These are the activations of a small neural network, seen along a few directions. Each row is one input.
In each table, some parts of the input vary, and every possible input appears once, in random order.
Descriptions start from the smaller parts, as in this example, which fits no table here: one of 6 places along a line, together with either a single point or one of 9 places around a ring or (one of 3 separate values, together with one of 5 places around a ring).
Shared parts are said once, and a part with two or three values counts as separate values.
In the rows, 128 means zero.

Other details of the inputs shift rows strongly along two fixed directions, in all tables alike. That doesn't count.
These rows show it; all are for the same input, with only those details redrawn:
[102 128 149 129 160 113 119 139  77 139 178]
[122 123 107 156  92 157 149  97 136 115  80]
[151 153 128 162 161 109 166 165  17 133 232]
[ 59 103 158 105 142 127  82 104 149 138 103]
[168 146  88 186  95 153 192 122  79 110 133]

A family of inputs:
r1: [ 81 115 156  97 148 131  65 149 184 129 101]
r2: [123 139 151 139 171 113 110 149 116 146 190]
r3: [ 86 102 145 107 160 123  68 136 186 136 103]
r4: [117 130 143 102 117  82 109 143  93 145 199]
r5: [107 128 139 139 168 110 115 138  95 139 188]
r6: [127 100 161 106 145  83 149 142 113 168 194]
r7: [211 135 117 173  99 133 193 107 103  83 142]
r8: [122 165 147 136 143  97 114 140 100 143 138]
r9: [ 75  98 168 101 145 141  78 107 151 147 103]
r10: [174 179  88 193  92 147 190 145 106 100 146]
r11: [157 142 111 144 100 141 127 133 147 123  51]
r12: [168 116 108 113 115 140 155  87 158  83  82]
r13: [148 141 110 144  95 156 128 143 160 109  67]
r14: [ 83 103 131  80 170 140  79 110 168 140 105]
r15: [136 131 124  67 136  99 111 151  93 147 191]
r16: [109 145 140 143 170  99 115 147 112 138 190]
r17: [190 174  99 189  93 161 186 148 109 108 147]
r18: [ 78 133 142  74 158 138  76 131 184 131 104]
r19: [154  83 104 127  83 124 176 123 169 136  86]
r20: [ 81 135 176 100 138 130  66 128 174 141 102]
r21: [154 160  98 120 111 147 138 115 147 127  54]
r22: [139 113 138  92 126  92 101 168  93 144 189]
r23: [122 110 145 118 170 122 109 165  78 139 168]
r24: [129 128 119 104 162 140 132 138  88 135 150]
r25: [133 101 109 138  75 114 184  98 170 136  97]
r26: [153 156 126 152  92 146 133 111 149 132  63]
r27: [122 123 107 156  92 157 149  97 136 115  80]
r28: [129 106 134  76 162  86 155 147 111 163 188]
r29: [150 116 125 147  94 124 154  79 158  79  89]
r30: [ 91 101 162  74 100 111  67 110 169 152 122]
r31: [145 159  96 120 106 162 138 125 160 112  71]
r32: [147 106  94 155 110 163 135 121 155 114  80]
r33: [220 123 101 169 106 129 191 131  97  75 135]
r34: [ 65 140 166 103 137 116  70 125 172 134 101]
r35: [177 170 100 142 190 111 164 179  52 134 238]
r36: [143 118 107 163 103 168 141  99 156 123  91]
Q: The inputs of r14 and r5 match in every part but one. If r21 is changed in the same way as r14 into r5, which row does it become?
A: r8
Q: What is each input in this table made of?
A: one of 4 places along a line, together with either one of 3 separate values or one of 6 places along a line
Q: Which other rows agree with r13 in the place on the line of 4? List them by row number.
A: r1, r3, r11, r19, r22, r23, r32, r33
Q: Which other rows does r7 become when the choice among 3 separate values takes its other values? List them by row number.
A: r6, r30
Q: Which other rows does r28 become when the choice among 3 separate values takes its other values? List them by row number.
A: r12, r15

A family of inputs:
r37: [ 96 128 126 106 139 156  91  79 202  97  44]
r38: [130 151 127 121 136 110 133 174 118 157 174]
r39: [192  96  87 108 108 112 207 117  90 127 167]
r40: [ 79  32 162  58 118 104  95  77 233 127  70]
r41: [180 151 101 191  88 137 171 131 106 106 111]
r42: [ 86 112 161 103 153 115  73 139 167 128  98]
r43: [180 157 106 155 141 157 164 124 104 100 113]
r44: [144  77 100 138  41 127 200  69 147 127  98]
r45: [101 116 153  85 162 135  62 124 150 119  97]
r46: [152 155 117 180 113 135 168 150  30 129 196]
r47: [166 149 111 190  78 152 165 118  89  98 123]
r48: [ 55 124 181  88  91 105  59  97 220 147  64]
r49: [158 169 134  99 142 100 122 161 122 135 159]
r50: [ 97 115 160  92 136 118  69 145 179 137 115]
r51: [140 170 108 191 125 134 183 130  48 118 194]
r52: [ 84 124 140 118  68 137 101 105 166 147  82]
r53: [147 140  63 165  98 190 170  89 167  95  51]
r54: [107 104 132 106 126 162  78 102 196 106  42]
r55: [116 135 131  89 105 129  93 117 222 129  56]
r56: [181 163 107 180  47 139 175 127 110 110 121]
r57: [ 87 114 149  90 140 122  78 154 154 156 134]
r58: [190 153 101 179  73 138 165 138 118 115 128]
r59: [ 91 103 126 140 108 160  97  99 162 131  69]
r60: [100 136 117  76 100 139  95 108 208 146  49]
r61: [ 50 114 134  78 155 155  65  79 204 125  50]
r62: [115  58 141  83 147  89 142 130 125 152 180]
r63: [117 140 139 118 189 124 105 132 126 110 153]
r64: [129 138 145 106 166 108 100 156 116 124 139]
r65: [120 150 161 155 206  93 117 158  56 128 243]
r66: [ 99 142 144 139 116 111 124 136  85 145 146]
r67: [179 146 105 206 113 157 182 115 106 103 115]
r68: [151 143  74 185 111 177 183 117 132 101 103]
r69: [167 155  66 138  61 163 170 119 182 127  53]
r70: [ 77 126 173 110 186  83  78 164  77 168 194]
r71: [ 71 102 139  62 120 141  54 113 214 149  54]
r72: [131 133 140 137 194 116 122 192  37 146 235]
r73: [168 122  87 177  79 187 154 112 166  85  48]
r74: [164 144  85 205 100 172 193 109 106 119 101]
r75: [152 145 114 155 105 124 145 154  91 148 168]
r76: [ 59 117 188 119 151 121  75  98 151 132 107]
r77: [112  72 185  30 194  52  98 130 110 143 209]
r78: [194 148  83 180 110 178 185 112 134  89  75]
r79: [104 128 144 118 171 108 107 174  89 151 174]
r80: [ 79 120 147  88 174 145  84 111 150 140  92]
r81: [148 167 101 166  47 135 177 122 127 140 112]
r82: [117 155 176 136 161  74 112 167  44 139 216]
r83: [136 140 137 117 203 114 115 188  32 145 234]
r84: [ 60 109 140  65 133 138  57 102 196 139  34]
r85: [ 98  58 186  74 168  55 104 118 122 150 202]
r86: [106 124 133 140 156 144 112 118 164 103 112]
r87: [ 48 121 172 114 207 102  72 132 107 153 193]
r88: [151 163 107 198  95 148 178 101 106  90 129]
r89: [136 153 148 134 122  95 119 150 132 146 159]
r90: [156 140  79 146  97 160 158 126 135 117  71]
r91: [201 173  85 139 119 133 174 174  54 133 187]
r92: [148 154  98 199  81 168 194 102  96 117 104]
r93: [156 151 144 103 166  99 108 182  89 136 202]
r94: [156  78 141  77 153  80 150 126 115 125 185]
r95: [175  72  71 116  68 142 202  83 166 115  81]
r96: [129 134 119 112 156 143 110 144  90 130 142]
r97: [ 73 126 156  99 121 104  80 127 175 171 115]
r98: [192 107 122 154  88  87 218 118  63 115 206]
r99: [156 135 129 172 133 132 133 141  82 115 160]
r100: [ 81  41 150  79 120  93 113  83 173 156 120]
r101: [126 139 147 144 211 117 137 181  44 149 228]
r102: [128 151 159 108 158  88 106 181 128 148 189]
r103: [167 128  91 187  93 188 174 100 172  88  42]
r104: [ 84 124 170  67 174 103  52 135 151 132 104]
r105: [209 162  78 148  71 159 170 130 138  99  86]
r106: [126 136 126 130 180 141 134 144  94 137 153]
Q: The inputs of r75 and r58 match in every part but one. If r100 is changed in the same way as r75 into r58, which row does it become?
A: r85
Q: The inputs of r40 and r62 match in every part but one. If r93 is changed in the same way as r40 into r62, which row does it become?
A: r71
Q: What is each input in this table made of?
A: one of 2 separate values, together with one of 5 places along a line, together with either a single point or one of 6 places along a line
Q: Which other rows does r104 become when the place on the line of 5 takes its other values? List them by row number.
A: r41, r42, r64, r82
Q: Start at r37 and move only the place on the line of 6, one step at a time. The first step leads to r43. Which rows follow, in order?
A: r45, r104, r105, r49
Q: Start at r84 and move only the place on the line of 5, one step at a time. The first step leads to r90. Which rows follow, in order?
A: r79, r70, r66
Q: Which other rows does r91 become when the choice among 2 separate values takes its other values? List them by row number.
A: r105

A family of inputs:
r107: [140 124 137 168  95 138 142 109 126 113 128]
r108: [118 140 101 152 114 146 160 115 128 139 123]
r109: [126 122 110 151  89 150 147 115 116 143 127]
r110: [132 143 126 170 120 134 154 107 139 109 125]
r111: [132 158 165  94 199  98  92 191  86 155 192]
r112: [155 138 124 162 145 148 140 119 126 106 102]
r113: [100 140 143  92 209 119  94 160  60 143 204]
r114: [121 125 112 145  87 131 156 111 104 139 113]
r115: [152 151 105 143 109 141 131 161 142 121 110]
r116: [152 146 122 141  77 131 134 136 137 134 125]
r117: [ 58  29 185  41 143 102  66  66 241 124  66]
r118: [141 129 117 173 129 145 136 129 131  99 114]
r119: [ 45  30 155  26 135 114  74  77 223 154  65]
r120: [147 149 123 135  75 111 142 130 125 131 112]
r121: [184 104 100  96  97 102 163 124 153 127 129]
r122: [127 165 155  83 196 102  83 181  81 134 201]
r123: [115 143 166 112 215 105  85 149  72 113 204]
r124: [144 164 113 142 102 129 148 136 149 130 121]
r125: [126 126  92 154 121 159 143 139 121 129 112]
r126: [140 134  99 143 137 163 148 129 115 135 100]
r127: [135 127 139 162  94 118 152 105 114 109 114]
Q: What is each input in this table made of?
A: one of 3 separate values, together with either a single point or one of 6 places along a line
Q: The inputs of r127 and r114 match in every part but the choice among 3 separate values. If r118 is changed in the same way as r127 into r114, which row does it become?
A: r125
Q: Which other rows agree with r115 in the choice among 3 separate values? List them by row number.
A: r111, r116, r120, r121, r122, r124
